A small network was trained on invented records. Each row is its activation on one of them, seen along a few directions.
After each row come some of the record's fields: LUSAF, GAFE, FUNO, LEBUN, DEBON, BAK, NEPE.
Not every record has every field; a missing one is left out.
The largest differences between rows may come from other fields.
In the rows, zero is written as 128.
[157 133 114 144 218 129  61  98 163] : (LUSAF vesu; GAFE rupon; LEBUN malal; BAK sogez; NEPE togi)
[140 141 207 230 187 134  90  60 154] : (LUSAF vesu; GAFE rupon; LEBUN malal; BAK sogez; NEPE togi)
[ 97 112 104  99 124 143 123 143 102] : (LUSAF zema; GAFE rupon; LEBUN malal; BAK sogez; NEPE togi)
[ 82 118 202 185  88 145 153 106  92] : (LUSAF zema; GAFE rupon; LEBUN malal; BAK sogez; NEPE togi)
[146 132 203 192 148 147  98  95 154] : (LUSAF vesu; GAFE kuv; LEBUN malal; BAK tibon; NEPE tolis)
[ 91 135 149 104  58 143 184 120  56] : (LUSAF zema; GAFE kuv; FUNO nud; LEBUN silik; DEBON pefal; BAK sogez; NEPE togi)
[ 92  91 108  67  89 119 172 138  94] : (LUSAF zema; GAFE kuv; FUNO gaz; LEBUN silik; DEBON ravo; BAK sogez; NEPE togi)
[114 126  39  45  68 130 161 209  81] : (LUSAF zema; GAFE zud; FUNO nud; LEBUN silik; DEBON tavud; BAK tibon; NEPE tolis)
[101 135 112  91 105 121 120 126 119] : (LUSAF zema; GAFE kuv; FUNO nud; LEBUN silik; DEBON suna; BAK sogez; NEPE togi)
[102  98  66  58 128 101 126 155 135] : (LUSAF zema; GAFE kuv; FUNO gaz; LEBUN silik; DEBON suna; BAK sogez; NEPE togi)
[103 115  80  95 132 149 122 149 130] : (LUSAF zema; GAFE taz; LEBUN malal; BAK sogez; NEPE tolis)
[139 159 201 230 211 121  75  35 200] : (LUSAF vesu; GAFE taz; LEBUN silik; DEBON suna; BAK sogez; NEPE togi)
[ 74 136 200 147  67 128 180 124 103] : (LUSAF zema; GAFE kuv; FUNO kifi; LEBUN silik; DEBON suna; BAK sogez; NEPE togi)
[130 164 207 198 140 125 155  97 112] : (LUSAF vesu; GAFE kuv; FUNO kifi; LEBUN silik; DEBON tavud; BAK sogez; NEPE togi)
[ 92 129 148  95  67 139 164 112  81] : (LUSAF zema; GAFE kuv; FUNO nud; LEBUN silik; DEBON ravo; BAK sogez; NEPE togi)
[153 152 157 143 165 125 102  65 145] : (LUSAF vesu; GAFE kuv; FUNO nud; LEBUN silik; DEBON ravo; BAK sogez; NEPE togi)
[109 121  61  82 122  97 107 151 121] : (LUSAF zema; GAFE kuv; FUNO laso; LEBUN silik; DEBON fesib; BAK sogez; NEPE togi)
[ 85 100 114  52  84 129 189 157  89] : (LUSAF zema; GAFE kuv; FUNO noke; LEBUN silik; DEBON ravo; BAK sogez; NEPE togi)
[138 143 156 171 184 101 113 115 163] : (LUSAF vesu; GAFE kuv; FUNO noke; LEBUN silik; DEBON fesib; BAK sogez; NEPE togi)
[164 140  87 130 188 101  89 104 140] : (LUSAF vesu; GAFE kuv; FUNO laso; LEBUN silik; DEBON tavud; BAK sogez; NEPE togi)
[ 68 113 211 143  36 138 244 130  49] : (LUSAF zema; GAFE kuv; FUNO noke; LEBUN silik; DEBON pefal; BAK sogez; NEPE togi)
[146 160 159 169 122 135 167 131 130] : (LUSAF vesu; GAFE zud; FUNO kifi; LEBUN silik; DEBON tavud; BAK tibon; NEPE tolis)
[121 107  47  83 112 156 136 167 127] : (LUSAF zema; GAFE kuv; LEBUN malal; BAK tibon; NEPE tolis)
[140 150 152 121 152 134 149 107 110] : (LUSAF vesu; GAFE kuv; FUNO kifi; LEBUN silik; DEBON pefal; BAK sogez; NEPE togi)
[162  97  75  94 189 102  90 139 144] : (LUSAF vesu; GAFE taz; FUNO gaz; LEBUN malal; BAK sogez; NEPE togi)
[164 137 120 126 173 120  77 111 133] : (LUSAF vesu; GAFE taz; FUNO nud; LEBUN malal; BAK sogez; NEPE togi)
[113  99  66  76  99 125 125 156 109] : (LUSAF zema; GAFE kuv; FUNO laso; LEBUN malal; BAK sogez; NEPE tolis)
[146 149 177 214 156 105 119  69 130] : (LUSAF vesu; GAFE kuv; FUNO laso; LEBUN silik; DEBON tavud; BAK sogez; NEPE togi)
[135 168 201 237 188 129 109  55 150] : (LUSAF vesu; GAFE taz; LEBUN silik; DEBON tavud; BAK sogez; NEPE togi)
[154 112 130  73 132 125 151 139 129] : (LUSAF vesu; GAFE ziki; FUNO noke; LEBUN silik; DEBON ravo; BAK tibon; NEPE togi)
[147 130 177 184 164 131  87 111 143] : (LUSAF vesu; GAFE taz; LEBUN malal; BAK tibon; NEPE togi)
[154 136  69  88 215  98  83 148 173] : (LUSAF vesu; GAFE kuv; FUNO noke; LEBUN silik; DEBON fesib; BAK sogez; NEPE togi)
[161 136  90 137 226 135  61 105 189] : (LUSAF vesu; GAFE taz; LEBUN malal; BAK sogez; NEPE tolis)
[162 128  58 104 223  86  63 129 182] : (LUSAF vesu; GAFE kuv; FUNO gaz; LEBUN silik; DEBON fesib; BAK sogez; NEPE togi)
[139 141 219 223 132 119 147  43 115] : (LUSAF vesu; GAFE kuv; FUNO laso; LEBUN silik; DEBON pefal; BAK sogez; NEPE togi)
[ 78 146 178 149  78 123 169 142  96] : (LUSAF zema; GAFE kuv; FUNO kifi; LEBUN silik; DEBON fesib; BAK sogez; NEPE togi)
[112 126 119  65  54 138 147 153 112] : (LUSAF zema; GAFE zud; FUNO nud; LEBUN silik; DEBON suna; BAK tibon; NEPE tolis)
[173 122  77 121 180 136  84 130 167] : (LUSAF vesu; GAFE kuv; LEBUN malal; BAK tibon; NEPE tolis)
[135 138 208 184 134 129 139 107 113] : (LUSAF vesu; GAFE taz; FUNO kifi; LEBUN malal; BAK sogez; NEPE togi)
[146 144 210 209 138 124 108  76 122] : (LUSAF vesu; GAFE taz; FUNO nud; LEBUN malal; BAK sogez; NEPE togi)
[149 132 214 202 137 140 113  88 132] : (LUSAF vesu; GAFE taz; LEBUN malal; BAK tibon; NEPE togi)
[116  98  14  26 124  93 113 219 123] : (LUSAF zema; GAFE ziki; FUNO gaz; LEBUN silik; DEBON fesib; BAK tibon; NEPE togi)
[ 97 104  75  69  96 114 171 171  78] : (LUSAF zema; GAFE kuv; FUNO gaz; LEBUN silik; DEBON tavud; BAK sogez; NEPE togi)
[103 146  92  94 114 116 112 146 111] : (LUSAF zema; GAFE kuv; FUNO nud; LEBUN silik; DEBON fesib; BAK sogez; NEPE togi)
[105 104 115  74  92 148 126 171  89] : (LUSAF zema; GAFE taz; LEBUN malal; BAK tibon; NEPE togi)
[146 156 117 113 171 122 125 132 120] : (LUSAF vesu; GAFE kuv; FUNO kifi; LEBUN silik; DEBON tavud; BAK sogez; NEPE togi)
[151 140 177 207 181  95  78  48 184] : (LUSAF vesu; GAFE kuv; FUNO laso; LEBUN silik; DEBON suna; BAK sogez; NEPE togi)
[169 113  85 115 185 103  70 115 146] : (LUSAF vesu; GAFE taz; FUNO laso; LEBUN malal; BAK sogez; NEPE togi)
[148 175 186 218 179 107  77  67 163] : (LUSAF vesu; GAFE kuv; FUNO nud; LEBUN silik; DEBON fesib; BAK sogez; NEPE togi)
[164 167  98 136 210 103  49 102 173] : (LUSAF vesu; GAFE kuv; FUNO nud; LEBUN silik; DEBON fesib; BAK sogez; NEPE togi)
[150 157 157 148 155 130 122  76 119] : (LUSAF vesu; GAFE kuv; FUNO nud; LEBUN silik; DEBON pefal; BAK sogez; NEPE togi)
[154 131 122 160 135 122 169 135 138] : (LUSAF vesu; GAFE zud; FUNO noke; LEBUN silik; DEBON tavud; BAK tibon; NEPE tolis)
[167 132 104 117 200 145  55 123 178] : (LUSAF vesu; GAFE kuv; LEBUN malal; BAK tibon; NEPE tolis)
[171 135  83 161 170  93  81 127 182] : (LUSAF vesu; GAFE zud; FUNO laso; LEBUN silik; DEBON fesib; BAK tibon; NEPE tolis)
[102 113 113  79  70 134 144 158  67] : (LUSAF zema; GAFE taz; FUNO nud; LEBUN malal; BAK sogez; NEPE togi)

Here are new rows. What are their fields?
[154 132 199 208 139 145 110  82 155] : (LUSAF vesu; GAFE kuv; LEBUN malal; BAK tibon; NEPE tolis)
[170 133 110 126 183 145  76 117 173] : (LUSAF vesu; GAFE kuv; LEBUN malal; BAK tibon; NEPE tolis)
[111 130  16  26 106 126 140 231 122] : (LUSAF zema; GAFE zud; FUNO kifi; LEBUN silik; DEBON fesib; BAK tibon; NEPE tolis)
[118 112  89  94 102 163 132 149 122] : (LUSAF zema; GAFE kuv; LEBUN malal; BAK tibon; NEPE tolis)
[124 151 245 197 124 135 165  64 122] : (LUSAF vesu; GAFE kuv; FUNO kifi; LEBUN silik; DEBON ravo; BAK sogez; NEPE togi)
[124 135 216 185 130 127 185  87 108] : (LUSAF vesu; GAFE kuv; FUNO noke; LEBUN silik; DEBON pefal; BAK sogez; NEPE togi)
[116  99  44  65 106 145 128 188 114] : (LUSAF zema; GAFE kuv; LEBUN malal; BAK tibon; NEPE tolis)
[145 104 163 174 157 106 120 107 134] : (LUSAF vesu; GAFE taz; FUNO gaz; LEBUN malal; BAK sogez; NEPE togi)
[134 120 201 189 149 111 144  61 143] : (LUSAF vesu; GAFE kuv; FUNO gaz; LEBUN silik; DEBON ravo; BAK sogez; NEPE togi)
[107 111  85  82 114 103 114 128 130] : (LUSAF zema; GAFE kuv; FUNO laso; LEBUN silik; DEBON suna; BAK sogez; NEPE togi)
[145 132 213 197 150 139  96  92 137] : (LUSAF vesu; GAFE taz; LEBUN malal; BAK tibon; NEPE togi)
[103 119  81  88  89 114 153 149  77] : (LUSAF zema; GAFE kuv; FUNO laso; LEBUN silik; DEBON tavud; BAK sogez; NEPE togi)
[106 105 122 155  84 147 152 145 115] : (LUSAF zema; GAFE kuv; LEBUN malal; BAK tibon; NEPE tolis)
[ 76 112 169 126  83 116 180 138 116] : (LUSAF zema; GAFE kuv; FUNO noke; LEBUN silik; DEBON suna; BAK sogez; NEPE togi)
[168 134  87 125 215  90  49  83 195] : (LUSAF vesu; GAFE kuv; FUNO laso; LEBUN silik; DEBON suna; BAK sogez; NEPE togi)
[153 159  97 110 204 109  81 133 164] : (LUSAF vesu; GAFE kuv; FUNO kifi; LEBUN silik; DEBON fesib; BAK sogez; NEPE togi)
[170 143  66 125 221  85  43 106 185] : (LUSAF vesu; GAFE kuv; FUNO laso; LEBUN silik; DEBON fesib; BAK sogez; NEPE togi)
[103 118 183 177  67 164 162 114 111] : (LUSAF zema; GAFE kuv; LEBUN malal; BAK tibon; NEPE tolis)
[ 96 112 195 165  62 157 151 126 101] : (LUSAF zema; GAFE kuv; LEBUN malal; BAK tibon; NEPE tolis)
[165 122  84 103 202 127  55 145 156] : (LUSAF vesu; GAFE taz; LEBUN malal; BAK tibon; NEPE togi)
[176 131  55 118 229 140  40 129 196] : (LUSAF vesu; GAFE kuv; LEBUN malal; BAK tibon; NEPE tolis)
[109  92  82  72  87 117 133 159  83] : (LUSAF zema; GAFE taz; FUNO laso; LEBUN malal; BAK sogez; NEPE togi)
[156 160  97 150 244 112  44  92 198] : (LUSAF vesu; GAFE taz; LEBUN silik; DEBON fesib; BAK sogez; NEPE togi)
[ 89 129 172 171  61 116 178 112  70] : (LUSAF zema; GAFE kuv; FUNO laso; LEBUN silik; DEBON tavud; BAK sogez; NEPE togi)
[131 141 175 175 154 114 157 114 122] : (LUSAF vesu; GAFE kuv; FUNO noke; LEBUN silik; DEBON tavud; BAK sogez; NEPE togi)
[162 130 150 210 164 141 106  86 172] : (LUSAF vesu; GAFE kuv; LEBUN malal; BAK tibon; NEPE tolis)
[ 94 105  75  42 120 113 146 174 127] : (LUSAF zema; GAFE kuv; FUNO noke; LEBUN silik; DEBON suna; BAK sogez; NEPE togi)
